A small network was shown many inputs. Here are its activations along a few directions, one row for each input.
In each table, some parts of the input vary, and every possible input appears once, in random order.
A made-up example of a description, with smaller parts first: one of 2 separate values, together with either a single point or one of 9 places around a ring or (one of 4 places along a line, together with one of 5 places around a ring).
Shared parts are said once, and a part with two or three values counts as separate values.

Other details of the inputs shift rows strongly along three fixed directions, in all tables alike. That doesn't count.

Rows:
x1: [-31  14 -26   3 -40  32  70  -5  -8  76  14   2 -20]
x2: [ -4   7 -35  -1 -47  -2  54 -19 -46  52   2 -12 -41]
x3: [-40  -8 -41  20  30 -24 -37  24  19  -4 -59  37  16]
x4: [-29 -10 -44  14  36 -25 -42   1  39   4 -65  41   5]
x5: [-41 -10 -37  12  31 -20 -35  16  19  -7 -62  41  17]
x6: [ 32  -6  20 -14   3   9   2  -9 -12   8  20 -15  -7]
x7: [ 63 -28  24 -13  -8  19 -53  32 -18  -8  28  21 -22]
x8: [-33 -13 -41  22  40 -23 -32   2  29  -2 -54  46   9]
x9: [-11   0 -32 -12 -39   7  51 -26 -51  55  -2 -19 -36]
x10: [-24   7 -37  -7 -30   2  52 -36 -41  51   7 -16 -23]
x11: [-28   5 -40  -9 -33   8  54 -26 -41  40   3 -21 -35]
x12: [-36  10 -20   8   3  -5   8 -18  13  -5 -21 -11  19]
x13: [-41   6 -22  16   5 -13   9  -4  19  -8 -16 -20   2]
x14: [ 40 -10  31 -21  25   6 -40  20  11 -26  21  10   4]
x15: [  8  34  48   3   3   0  24 -26  28 -47  17 -36  24]
x16: [-44  -5 -47   3  36 -20 -46  14  30  -4 -59  40   4]
x17: [ -8  -1 -19  -9 -23  -8  26   5 -24  22  13 -10 -27]
x18: [ -4  40  52  -1  19  -6  12 -17  41 -64  21 -36  52]
x19: [  1   3 -20 -16 -11  -6  29 -15 -24  33  14   0 -12]
x20: [ -9  18 -11  -3 -29  -1  51 -36 -23  21  18 -15 -13]
x21: [-14   0 -36  -9 -45 -12  54 -11 -47  56  16 -12 -31]
x22: [-27  19 -17  -1  17 -21  18 -14  20   0 -25  -6  10]
x23: [ 28   1  24 -21 -13   7   3   4 -18  -1  12  -8  -4]
x24: [ 30 -14  51   6  15  45 -30  45  30   0  19  32  16]
x25: [  1  29  50  18   7 -13  11  -8  50 -62  10 -41  36]
x26: [ 15   1  30  -5 -12  48  10  27  17  22  33   7  -9]
x27: [-37  -3 -47  12  30 -19 -23  -4  33  -3 -45  30  -3]
x28: [  9  18  28  -3   2   6   9 -14  14 -35  23 -17   4]
x29: [  0  23  46  11  -2  -3  20 -13  27 -46  34 -54  37]
x30: [ 60 -40  33  -2  -5   9 -45  33 -23  -3  26  28 -15]
x31: [ 38 -18  33  -1   4   4 -44  26  14 -32  21   7  -3]
x32: [ 63 -47   9 -27  12  22 -62  26 -28  19  24  31 -31]
x33: [ 60 -41  21 -25   7  14 -54  33 -41  16  17  46 -19]
x34: [-41 -15 -43  28  32 -16 -42  16  19  -2 -58  29  15]
x35: [ 21 -11  22  -5  -6  17   4  -2 -26  -4  20  -8   0]
x36: [ 42 -19  35   1   0   1 -46  21  13 -25  22  10  11]
x37: [  1  34  50   9   9  -2  11 -18  45 -67   3 -35  39]
x38: [ -7  -5 -12  -1  -8   6  27 -18 -37  27   7  -3 -16]
x39: [ 28  -4  20   6 -13   7   6   5 -21  -7  23  -1  -6]
x40: [-34   7 -15  17   3 -17  10  -7  20  -1 -26 -21   8]
x41: [-42  -5 -47  21  18 -17 -33   5  23   5 -49  16  17]
x42: [  6   1  34  13   3   0  11   1   4 -28  23 -29  17]
x43: [ -8  -1 -19 -11 -12   9  21 -17 -28  24  10 -10 -26]
x44: [ -1   0 -15  -9  -3  -6  36 -10 -32  28  11   4 -16]
x45: [-37  -5 -39   4  34 -25 -44  11  30   4 -69  38  10]
x46: [  6  42  44   0  -9  -4  42 -11  14 -40  25 -55  25]
x47: [  6  32  47   5  -6   4  25 -24  26 -55  28 -37  36]
x48: [  3  34  48  -1   1   6  38 -32  14 -36  26 -56  24]
x49: [-23  12 -38 -14 -39  -4  58 -24 -43  45   3 -10 -21]
x50: [ 63 -44  20 -15   2  18 -55  24 -37  14  17  50 -24]
x51: [-65  15 -44  23  23 -21 -11  -9  48 -27 -61  14  16]
x52: [-39  18 -22  -1   5 -11  14  -6  14 -14 -23  -6   6]
x53: [ 61 -35  33 -12  -3  20 -45  23 -28  -7  20  33 -11]
x54: [-21   1 -36   0 -15  -1  63 -32 -44  49   8 -12 -27]
x55: [ -3  31  51   8  12 -16  12   1  45 -59  10 -44  40]
x56: [-37 -12 -45  20  28 -18 -51  16  29   4 -70  24  11]
x57: [ -6   0 -23  -2 -20   7  20  -4 -28  23  10 -17 -25]
x58: [ 72 -43  13 -23   1  14 -59  20 -25  21  25  45 -21]
x59: [ 69 -41  12 -14 -14  16 -64  33 -30  16  21  39 -20]
x60: [ -9  37  63  16  14  31  18  12  76 -33  12 -24  45]
x61: [-41   2 -46  13  16 -25 -28  13  22   3 -49  24  18]
x62: [ 67 -48  12 -25   8  19 -63  21 -29  26  25  34 -17]
x63: [-16  -3 -31  -2 -37 -11  61  -7 -55  51  12  -8 -35]
x64: [ -1  44  42  -1  -7   1  44 -10  16 -52  39 -58  22]
Description of these inputs: one of 4 separate values, together with either a single point or (one of 3 separate values, together with one of 5 places along a line).
Changing only the choice among 4 separate values turns x25 into x31. The same change can be made to x40. Which row results?
> x13
Changing only the choice among 4 separate values turns x27 into x8. The same change can be made to x32. Which row results?
> x54
Change only the place on the line of 5 in x39. List by row number the other rows that result.
> x8, x30, x50, x53

Rows:
x65: [ 14 -11  37  18  31   6 -51  43  41 -42  -5  38  32]
x66: [-49  12 -61  -3  -6  -2  26 -17  11  51 -42  18 -24]
x67: [ 16 -13  17  10  11 -10 -68  27  32 -45 -14  -1  19]
x68: [-38  -1 -40  11 -14 -14   4  -3 -10  12 -26 -27  -7]
x69: [-47  42 -20   9 -26 -37  57 -12  11 -12 -14 -38   6]
x70: [ 34 -43   0   0 -20  29  -8  25 -50  52  29  24 -32]
x71: [-26  -8 -26  20  19 -30 -63  27  44 -31 -57  21  14]
x72: [  0 -32 -72 -20  -8 -25  -6  -2 -62  73 -36  65 -47]
x73: [-41  26  -7  30 -19  -1  70 -19   5   8   1 -16   6]
x74: [ 47  -3  48 -29  -3  44  -6  -1  -9   4  46 -28  -2]
x75: [-10 -24 -72 -27 -14   8  -8  13 -31  88 -31  59 -58]
x76: [-43  29 -16  12  13 -20  57 -53  -1 -17  -2 -39  16]
x77: [ 10  18  26  -1 -32   0  41 -12 -17 -19  45 -68  -4]
x78: [  2  13  41  15 -20  28  57 -13 -17  -4  47 -48  14]
x79: [ 53 -32  23 -21  11  15 -34  -6 -45   0  27   3  -6]
x80: [ 52 -24  18 -20 -20  -1 -43  40 -24  -6  22  13 -24]
x81: [  0   8  12  10 -17   1  37  11  -9  14  13  10   3]
x82: [ 44  -3  22 -29 -26  36  13  -9 -22  32  44 -12 -27]
x83: [ 14   5  60  27  19  16 -20  13  44 -56  19  -8  46]
x84: [-40  40 -13   4   7 -28  65 -46   1 -24  -4 -23  13]
x85: [-27  -6 -29  15  49 -32 -49  -7  35 -30 -60  40  24]
x86: [ 56  12  52 -38 -12  24   8  10  -1   2  46  -4  -5]
x87: [-41  21  -3   8  39   3 -14  -7  66 -24 -28 -12  31]
x88: [ 24 -26   4  -1  36  -9 -65   0   7 -25 -18  33  13]
What do these inputs look like to the network?
> one of 4 separate values, together with one of 6 places along a line
Changing only the choice among 4 separate values turns x76 into x87. The same change can be made to x79. Which row results?
> x74
Change only the place on the line of 6 in x81. List by row number the other rows that result.
> x65, x70, x73, x78, x83
Change only the place on the line of 6 in x69. List by row number the other rows that result.
> x67, x68, x71, x77, x80
